Each row below holds a small network's activations on one input, seen along a few directions.
Each table varies a few parts of the input and shows all the possible inputs, shuffled.
Descriptions start from the smaller parts, as in this example, which fits no table here: one of 6 places along a line, together with either a single point or one of 11 places around a ring or (one of 3 separate values, together with one of 8 places around a ring).
Shared parts are said once, and a part with two or three values counts as separate values.
In the rows, 128 means zero.

Other details of the inputs vary at random and push rows far along two fixed directions, the same in every table; ignore that.

Rows:
R1: [ 94 126  86  95 142 131 142 122 131 107 150]
R2: [107 107 166 141 132 119 145 109 110 148 156]
R3: [157 145 110 149 114 129 104 144 131 116  94]
R4: [173 129 218 160  93 107 126 143 137 167 113]
R5: [151 153 109 145 104 132 117 140 112 113 106]
R6: [ 96 120  83  87 155 142 140 121 115 123 140]
R7: [ 93 107  85  95 163 130 120 122 131 122 130]
R8: [153 158 112 143 103 134 120 140 121 112 111]
R9: [104 109 167 147 127 110 143 111 111 139 156]
R10: [158 150 111 147 113 131 108 144 140 115  99]
R11: [109  96 181 143 141 119 136 108 135 155 155]
R12: [163 157 116 133 111 145 127 137 123 119 112]
R13: [ 97 116  90  91 158 135 130 122 149 113 138]
R14: [168 149 115 133 123 149 110 139 137 125  96]
R15: [159 144 110 146 120 130  99 143 124 120  91]
R16: [115 115 172 135 132 128 152 110 123 144 160]
R17: [106 104 180 150 131 109 142 109 151 138 160]
R18: [100 119  94  64 142 124 144 141 122 129 136]
Each input here is: one of 2 separate values, together with either a single point or one of 8 places around a ring.
Changing only the choice among 2 separate values turns R4 into R18. The same change can be made to R17. Which row results?
Answer: R1

Rows:
R19: [ 84 117  81  71 150 129 155 127 129 114 157]
R20: [103 105 207 136 125 119 163 104 120 150 181]
R21: [175 148 188 159 100 123 131 130 105 132 122]
R22: [ 80  91 187 153 142  99 147  91 112 132 180]
R23: [122  90 227 139 140 105 131 113 151 166 157]
R24: [ 63 103  76  58 173 121 146 114 106 109 155]
R25: [176 173  81 114 102 166 118 151 113 123  94]
R26: [ 82  95 187 167 127 107 152  96 118 153 177]
R27: [ 92  96 101  66 168 124 114 134 147 130 131]
R28: [177 172  81 117 107 138 122 160 115 108  88]
R29: [ 87 101 187 156 125 124 154  94 130 148 190]
R30: [180 156  93 113 108 134 101 170 149 129  61]
R31: [105  88 212 168 122  91 134 115 166 158 152]
R32: [166 150 173 189  99 125 133 124 124 126 126]
R33: [173 170  77 120 113 144 119 154 106 115  81]
R34: [161 145 170 193  99 120 127 125 115 133 119]
R35: [123  94 227 140 138 104 140 111 156 163 156]
R36: [167 166  77 113 109 152 109 150  95 122  81]
R37: [166 142 176 170  92 112 134 141 108 148 117]
R38: [ 48 103  62  67 184 124 141 104 123  83 168]
R39: [ 76 116  81  68 165 129 158 120 124 111 157]
R40: [ 87 101 193 153 132 117 155  93 129 134 188]
R41: [164 171  71 135 111 156 118 143 128  96  95]
R42: [167 140 181 162  93 124 123 129  92 151 116]
R43: [179 158  91 129 130 144  87 148 158 105  73]
R44: [ 53 103  61  93 157 119 137 119 119 113 153]
R45: [179 174  86 118 105 157 127 153 119 113  91]
R46: [111  93 211 161 137 100 138 104 170 151 159]
R47: [ 82  85  67 101 203 147 117 109 142 135 125]
R48: [171 123 190 153 104 116 102 151 142 161 103]
R49: [ 47 103  57  76 179 125 139 105 118  96 159]
R50: [174 173  85 110 116 150 118 150 108 105  89]
R51: [173 146 182 159  88 139 131 130 109 149 129]
R52: [168 123 185 175 111 119  91 135 150 142 106]
R53: [ 46  98  58  75 172 126 132 105 109 102 157]
R54: [166 170  69 135 107 146 115 149 128  95  96]
R55: [ 86  97 194 149 135 113 152  92 125 127 189]
R56: [ 86  97 190 154 128 119 150  92 125 142 191]
R57: [116  88 225 148 120  94 134 127 153 174 148]
R58: [166 172  65 139 103 163 116 144 128 110  96]
R59: [ 70 111  79  53 167 137 149 117 118 103 161]
R60: [176 157  83 133 117 136  96 155 163 112  67]
R61: [ 74  95  84  76 186 125 111 116 163 108 142]
R62: [163 122 183 176 106 114  91 143 151 146 105]
R63: [ 71 109  76  78 149 121 145 129 111 129 146]
R64: [187 160  95 113 113 137 106 164 153 128  64]
R65: [166 150 178 184 101 126 125 121 117 123 125]
R66: [170 168  74 120 106 151 116 154 102 126  80]
R67: [160 125 180 178 101 109 100 143 156 146 102]
R68: [170 145 182 165  98 123 130 130 101 145 117]
R69: [179 135 191 152 109 120 123 138 155 154 105]
R70: [102  91  84  88 194 148 125 120 132 151 118]
R71: [ 59 110  63  85 167 117 147 117 133  93 163]
R72: [ 48 103  57  78 169 131 135 107 113 108 156]
R73: [178 174  79 121  99 164 125 153 119 126  93]
R74: [177 172  77 120  95 154 122 159 119 125  93]
R75: [153 162  60 137 115 133 108 152 115  98  87]
R76: [ 93 101 187 167 114 112 157 103 136 152 187]
Describe the family of inputs behind these rows.
Answer: one of 2 separate values, together with either a single point or one of 8 places around a ring or (one of 4 places along a line, together with one of 5 places along a line)
Changing only the choice among 2 separate values turns R60 into R64. The same change can be made to R71. Which row results?
Answer: R28
Which other rows does R51 become when the place on the line of 5 takes its other values? List them by row number.
Answer: R21, R24, R42, R59
Start at R53 and move only the place on the line of 5, one step at a time. The first step leads to R22. Which rows follow, in order?
Answer: R38, R55, R56
Which other rows does R67 become when the place on the ring of 8 takes its other values? List them by row number.
Answer: R31, R43, R46, R52, R60, R61, R62

Rows:
R77: [118  98 203 134 137 119 146 111 128 167 159]
R78: [140 138 101 136 128 134 111 131 152 107 112]
R79: [ 61  69 190 127 152  92 146 103 129 159 177]
R80: [ 90  76 198 119 156 114 152 100 121 170 175]
R81: [ 93 125  37  40 174 147 134 137 139 110 121]
R82: [ 90 128  33  37 165 144 138 141 157 101 131]
R83: [140 139 109 119 116 117 115 147 140 118 106]
R84: [113 137  31  87 163 150 105 133 143  88 101]
R85: [ 81  92 186 148 142 106 145  99 162 130 184]
R86: [179 146 122 173 117 145  93 137 121 134  83]
R87: [ 86  85 197 117 143 109 166 106 152 156 184]
R88: [206 155 158 182  86 128  90 154 106 152  66]
R89: [191 179 158 191  57 129 134 144  72 122 112]
R90: [205 169 162 175  71 117 103 163 140 127  80]
R91: [ 82 120  34  55 165 125 118 141 134 102 115]
R92: [198 151 165 200  98 139  95 136 128 139  85]
R93: [ 82 114 184 130 119 126 186  91  92 146 204]
R94: [149 184  35 134 113 163 126 131  89  78 108]
Changing only one part turns R88 into R80. The same change can be made to R79. Which row results?
Answer: R77
Describe the family of inputs behind these rows.
Answer: one of 3 separate values, together with either a single point or one of 5 places along a line
Which other rows agree with R84 in the choice among 3 separate values? List them by row number.
Answer: R78, R85, R86, R92, R94

Rows:
R95: [152 159 103 125 109 146 131 140 136 115 117]
R96: [ 88 118 101  95 131 112 140 131 137 119 146]
R97: [ 95 122  97 107 149 132 147 118 141 105 154]
R98: [146 122 234 201  90  92 140 125 133 150 148]
R99: [185 151 179 196  94 138 124 122 108 149 111]
R100: [ 84 112 111 117 140 113 128 121 131 110 145]
R101: [102 106 202 136 126 116 166 101 129 149 185]
R102: [154 151  99 126 123 155 123 135 105 127 113]
R103: [ 88  92 165 127 135 107 146 115 107 152 165]
R104: [151 146 105 113 113 128 123 147 107 123 102]
R105: [101 120 115  93 148 137 151 115 116 126 155]
R106: [140 145  98 141 120 128 104 140 115 110  99]
R107: [149 151  98 146 125 148 115 127 120 109 110]
R108: [ 94  80 195 148 150 110 142 100 135 163 160]
R109: [ 96 105 113 111 156 122 119 116 152 121 141]
R110: [105 109 114  83 158 130 134 127 133 133 132]
R111: [159 146 116 108 124 138 116 148 141 130  98]
R112: [154 144 112 118 118 137 116 147 154 127 101]
R113: [158 137 109 119 132 146 108 145 123 138  95]
R114: [101 108 115 106 156 119 130 125 158 122 142]
R115: [183 152 183 199  86 136 118 123 126 128 119]
R116: [151 135 106 138 134 138  99 135 137 122  95]
R117: [145 143  96 134 119 129 112 140 106 123  95]
R118: [ 92 119 106  85 137 114 142 131 124 121 143]
Describe the family of inputs behind these rows.
Answer: one of 3 separate values, together with one of 8 places around a ring
Changing only the place on the ring of 8 turns R101 into R102. The same change can be made to R118. Which row results?
Answer: R103
Which other rows does R105 become when the choice among 3 separate values takes its other values? List them by row number.
Answer: R104, R110
